These are the activations of a small network on made-up records, seen along a few directions, one row for each record.
Each row is followed by the record's values for the fields Zon, Besut, Dilam, Vap.
A field that a record lacks is left out.
The largest differences between rows may come from other fields.
(in the rows, 500 means zero)
Strong random noise was added to every row along 14 fixed directions; ignore it. To show where, here is one row again and again, with new noise each time:
[468 675 389 279 653 433 644 369 374 324 435 348 274 351 373 333 509 266
 508 326 595 530 658 553 395 596 398 440]
[736 600  85 568 564 323 479 501 554 703 543 505 341 379 621 461 343 647
 684 456 387 576 309 410 546 659 402 413]
[524 469 559 484 547 372 629 437 509 352 557 453 692 605 439 526 536 349
 362 649 466 553 673 523 433 432 385 567]
[269 486 542 373 478 404 461 460 477 479 420 375 708 497 356 442 660 438
 409 550 282 618 480 565 307 616 345 559]
[463 372 322 501 436 271 436 327 459 535 563 459 394 688 677 665 479 457
 507 361 376 600 479 680 771 491 582 343]
[575 339 391 284 633 307 602 349 405 661 675 516 490 452 383 519 533 315
 525 476 484 598 590 404 706 606 476 544]
[540 546 379 412 644 514 521 471 441 736 561 616 350 332 429 504 465 471
 318 389 688 573 634 466 695 462 378 560]
[474 691 414 464 522 516 449 555 478 447 595 588 505 130 671 475 469 324
 492 492 577 539 390 458 478 306 377 517]
[346 551 572 516 384 471 351 458 479 496 367 457 399 341 185 492 463 398
 613 472 461 617 490 457 706 626 412 411]
[556 351 563 313 563 562 591 436 450 577 452 358 362 310 584 542 362 417
 691 316 870 353 462 463 630 298 395 444]
[425 623 334 563 556 325 557 425 491 529 387 417 307 558 475 427 395 527
 381 401 439 551 589 690 538 502 346 348]
[376 381 573 514 553 334 493 391 450 536 629 577 527 730 438 560 589 479
 424 559 510 538 374 686 556 554 594 464]
[374 701 593 492 452 614 392 516 478 247 463 512 519 520 476 497 633 452
 394 507 523 529 455 670 312 568 592 512]
[696 368 580 350 593 698 646 581 506 586 708 596 501 326 504 417 483 374
 654 579 517 427 604 142 481 396 584 627]
[326 521 699 413 576 351 551 556 490 743 659 629 522 427 450 340 457 506
 561 688 356 301 142 766 543 563 688 358]
[413 506 458 307 577 197 691 277 386 210 456 271 578 604 436 490 547 179
 373 457 450 549 752 748 463 519 378 438]

[725 515 453 514 373 462 490 547 578 575 604 592 705 468 533 652 436 432
 346 671 207 555 826 419 836 494 586 582]  Zon=y2, Besut=t2, Dilam=n1, Vap=u3
[567 411 379 833 500  91 502 407 464 377 639 627 483 648 540 684 334 444
 623 577 672 462 227 788 716 447 485 313]  Zon=y1, Besut=t1, Dilam=n2, Vap=u4
[316 318 652 650 489 449 534 372 543 653 570 545 432 685 530 607 471 460
 313 526 571 668 652 360 739  83 321 482]  Besut=t1, Dilam=n2, Vap=u4
[530 376 799 430 526 605 687 394 633 568 506 290 410 854 463 440 480 622
 580 609 442 460 570 361 393 414 554 443]  Besut=t2, Dilam=n2, Vap=u4
[700 601 451 475 408 537 414 451 597 517 432 336 342 634 617 658 428 723
 563 377 589 461 392 685 605 646 573 383]  Zon=y1, Besut=t1, Dilam=n2, Vap=u4
[760 556 458 359 648 778 577 551 611 576 544 452 508 564 806 498 527 715
 400 486 749 461 511 338 246 401 511 660]  Besut=t2, Dilam=n1, Vap=u4
[536 508 548 527 390 788 420 590 481 365 475 582 277 465 515 505 412 417
 574 357 472 422 725 464 691 442 776 402]  Zon=y1, Besut=t2, Dilam=n1, Vap=u2
[638 252 568 381 529 397 608 530 510 710 471 416 737 488 399 538 454 610
 647 597 538 315 413 499 528 615 457 583]  Zon=y1, Besut=t1, Dilam=n2, Vap=u3
[518 631 449 380 639 364 572 344 487 485 654 478 420 313 544 430 463 263
 584 566 603 658 416 294 537 383 367 479]  Besut=t2, Dilam=n1, Vap=u4
[648 554 358 601 585 352 407 440 610 741 821 673 471 625 578 606 574 661
 404 626 487 741 236 377 571 590 453 567]  Zon=y1, Besut=t2, Dilam=n2, Vap=u2
[281 805 744 408 532 588 516 337 493 262 879 579 295 576 419 401 835 207
 333 592 286 815 526 340 263 437 583 535]  Zon=y1, Besut=t1, Dilam=n2, Vap=u2
[520 493 489 538 431 303 437 516 583 510 333 328 696 464 477 520 439 637
 656 593 516 455 216 558 449 629 322 474]  Zon=y1, Besut=t2, Dilam=n2, Vap=u3
[467 658 408 659 539 282 461 393 568 526 391 402 397 639 344 484 467 648
 428 522 553 660 397 551 490 631 259 433]  Zon=y1, Besut=t2, Dilam=n2, Vap=u4
[384 438 502 414 428 562 351 414 503 458 384 319 420 615 672 616 607 613
 499 258 657 554 347 607 451 485 451 464]  Zon=y1, Besut=t2, Dilam=n2, Vap=u4
[573 358 505 656 566 595 461 582 542 841 681 742 440 620 376 514 526 744
 533 592 471 524 358 344 505 596 587 572]  Zon=y1, Besut=t1, Dilam=n1, Vap=u2
[427 123 512 539 321 487 429 448 469 366 416 374 736 769 491 702 610 493
 606 449 310 541 601 513 447 525 531 540]  Zon=y1, Besut=t1, Dilam=n1, Vap=u2
[544 779 453 359 609 577 503 465 509 516 539 503 349 477 620 422 519 571
 443 469 597 484 352 644 379 606 640 449]  Besut=t2, Dilam=n2, Vap=u4
[659 715 504 526 550 613 584 487 547 450 541 536  68 851 558 371 525 718
 421 422 418 392 615 623 509 732 929 376]  Zon=y2, Besut=t2, Dilam=n1, Vap=u1
[530 385 631 667 458 599 414 456 502 443 532 588 382 730 476 687 535 584
 431 441 796 514 530 501 668 412 584 532]  Zon=y2, Besut=t1, Dilam=n1, Vap=u3
[770 569 536 364 566 489 676 653 477 491 378 446 645 140 330 388 266 460
 782 620 665 126 451 590 476 670 520 491]  Zon=y1, Besut=t1, Dilam=n2, Vap=u4
[584 483 596 454 445 466 498 489 583 570 509 422 565 647 536 538 508 650
 579 599 413 425 352 568 504 633 629 473]  Zon=y1, Besut=t2, Dilam=n2, Vap=u3
[329 537 433 499 458 471 352 441 557 635 597 474 398 644 777 536 609 657
 443 407 307 624 239 584 422 439 529 420]  Zon=y1, Besut=t2, Dilam=n1, Vap=u2
[533 270 397 745 421 413 596 522 596 515 494 389 466 631 658 462 447 601
 699 505 257 554 495 187 343 271 273 482]  Zon=y2, Besut=t1, Dilam=n2, Vap=u1
[493 534 545 441 448 413 424 437 455 372 524 483 539 319 627 620 496 338
 569 468 731 481 365 538 673 381 483 489]  Zon=y1, Besut=t1, Dilam=n1, Vap=u1
[474 403 342 337 359 505 311 408 542 677 635 448 541 476 729 619 649 505
 607 428 148 764 381 263 589 541 554 537]  Besut=t1, Dilam=n2, Vap=u4
[440 355 751 394 633 539 803 523 472 641 434 375 346 439 339 256 406 497
 643 490 601 240 553 418 387 369 411 455]  Zon=y2, Besut=t1, Dilam=n2, Vap=u1
[539 456 349 560 502 585 424 367 523 521 432 410 359 835 594 626 596 742
 481 351 575 655 465 486 351 582 519 512]  Besut=t1, Dilam=n2, Vap=u4
[529 493 509 530 462 469 417 414 495 342 356 386 636 576 412 613 532 528
 617 537 694 553 394 494 430 623 458 530]  Besut=t1, Dilam=n1, Vap=u4
[606 677 121 546 496 594 394 572 490 527 522 625 440 357 646 543 499 504
 286 364 343 676 746 443 523 492 438 574]  Zon=y1, Besut=t1, Dilam=n1, Vap=u2
[441 545 701 282 525 550 660 489 483 617 422 367 443 372 281 381 491 434
 439 484 437 401 718 516 536 511 422 505]  Zon=y1, Besut=t1, Dilam=n2, Vap=u3
[713 563 580 352 525 444 591 438 614 636 640 395 311 474 682 487 340 541
 705 535 547 379 308 488 694 469 623 341]  Zon=y1, Besut=t2, Dilam=n2, Vap=u4
[401 334 665 316 541 502 474 376 378 496 614 558 600 477 370 575 648 325
 613 521 684 528 379 430 564 556 635 588]  Besut=t2, Dilam=n2, Vap=u4
[578 394 368 487 449 417 426 416 526 504 710 541 598 778 819 700 642 561
 398 488 336 606 446 562 536 488 676 546]  Zon=y1, Besut=t1, Dilam=n2, Vap=u4
[412 592 545 341 551 537 550 533 468 597 603 548 503 307 574 393 600 425
 421 502 414 483 490 434 425 412 494 576]  Zon=y1, Besut=t1, Dilam=n2, Vap=u3
[602 406 355 508 502 173 644 537 467 606 385 427 728 361 349 450 352 485
 633 619 312 356 520 592 565 666 358 485]  Zon=y2, Besut=t1, Dilam=n2, Vap=u1
[498 222 524 404 519 567 531 471 449 556 437 423 577 641 418 547 571 542
 531 410 543 475 606 448 460 567 504 589]  Zon=y1, Besut=t2, Dilam=n2, Vap=u4

Which values does each new row have?
[399 334 434 600 448 628 511 571 395 365 338 520 556 398 402 445 462 385
 681 438 463 472 638 354 355 423 471 519]  Besut=t1, Dilam=n2, Vap=u4
[294 341 566 345 561 477 392 444 365 727 364 496 518 385 122 547 584 497
 380 335 758 555 511 604 689 676 319 581]  Zon=y1, Besut=t1, Dilam=n2, Vap=u4
[394 533 378 341 576 574 528 581 425 525 499 540 581 409 690 326 525 467
 534 488 284 398 412 622 253 550 696 465]  Besut=t2, Dilam=n1, Vap=u4
[800 804 552 485 414 670 505 505 656 363 424 395 563 549 682 685 413 606
 304 569 648 473 718 593 566 411 522 536]  Besut=t1, Dilam=n2, Vap=u4
[380 389 461 634 596 405 622 584 394 619 471 664 483 378 485 388 299 446
 577 522 572 292 432 671 542 339 510 372]  Besut=t1, Dilam=n2, Vap=u4
[483 224 336 571 483 502 490 492 399 494 624 620 540 629 460 571 619 444
 561 420 303 595 604 397 436 546 570 575]  Zon=y1, Besut=t1, Dilam=n2, Vap=u2
[477 291 540 505 402 645 312 518 500 586 490 553 577 538 354 663 606 554
 481 427 556 634 547 349 631 581 483 629]  Zon=y1, Besut=t2, Dilam=n2, Vap=u2
[519 578 484 379 398 428 403 292 467 288 460 311 415 654 348 666 617 406
 501 366 477 670 605 620 606 747 533 448]  Zon=y1, Besut=t1, Dilam=n2, Vap=u2
[657 462 549 364 484 563 592 556 572 635 432 334 640 440 344 464 454 610
 644 586 340 409 530 427 363 685 432 547]  Zon=y1, Besut=t2, Dilam=n2, Vap=u2
[370 369 424 471 611 646 485 418 366 460 526 581 408 631 555 520 649 468
 429 322 692 592 539 451 336 418 554 583]  Besut=t2, Dilam=n2, Vap=u4
[566 550 506 546 537 490 543 516 503 477 472 494 462 341 200 449 409 397
 559 555 544 554 625 370 537 560 313 508]  Zon=y1, Besut=t1, Dilam=n1, Vap=u2
[586 349 426 219 558 429 495 497 438 772 603 540 638 403 629 527 567 539
 557 480 463 393 360 518 642 663 692 584]  Zon=y1, Besut=t2, Dilam=n1, Vap=u1
[306 452 297 621 558 417 446 426 454 559 473 519 360 548 596 457 527 536
 489 356 510 674 385 425 400 373 326 461]  Besut=t2, Dilam=n2, Vap=u4
[339 424 526 805 347 610 263 577 459 306 389 689 574 644 393 622 541 536
 479 511 557 564 460 598 516 536 633 493]  Besut=t2, Dilam=n2, Vap=u4
[653 638 296 291 576 404 592 452 447 495 598 510 658 329 744 547 489 348
 403 511 466 492 591 585 528 474 537 551]  Besut=t2, Dilam=n2, Vap=u4
[598 530 334 544 517 649 435 527 459 506 592 642 375 500 443 537 613 538
 439 398 483 630 630 341 453 609 550 631]  Zon=y1, Besut=t1, Dilam=n2, Vap=u4
[376 732 664 348 684 391 748 415 469 421 712 516 404 359 569 263 496 211
 433 646 484 464 497 495 380 266 493 431]  Besut=t1, Dilam=n1, Vap=u4
[659 761 535 555 522 436 615 576 597 330 684 570 555 431 613 391 475 375
 406 730 316 491 581 422 454 420 535 517]  Zon=y2, Besut=t2, Dilam=n1, Vap=u1
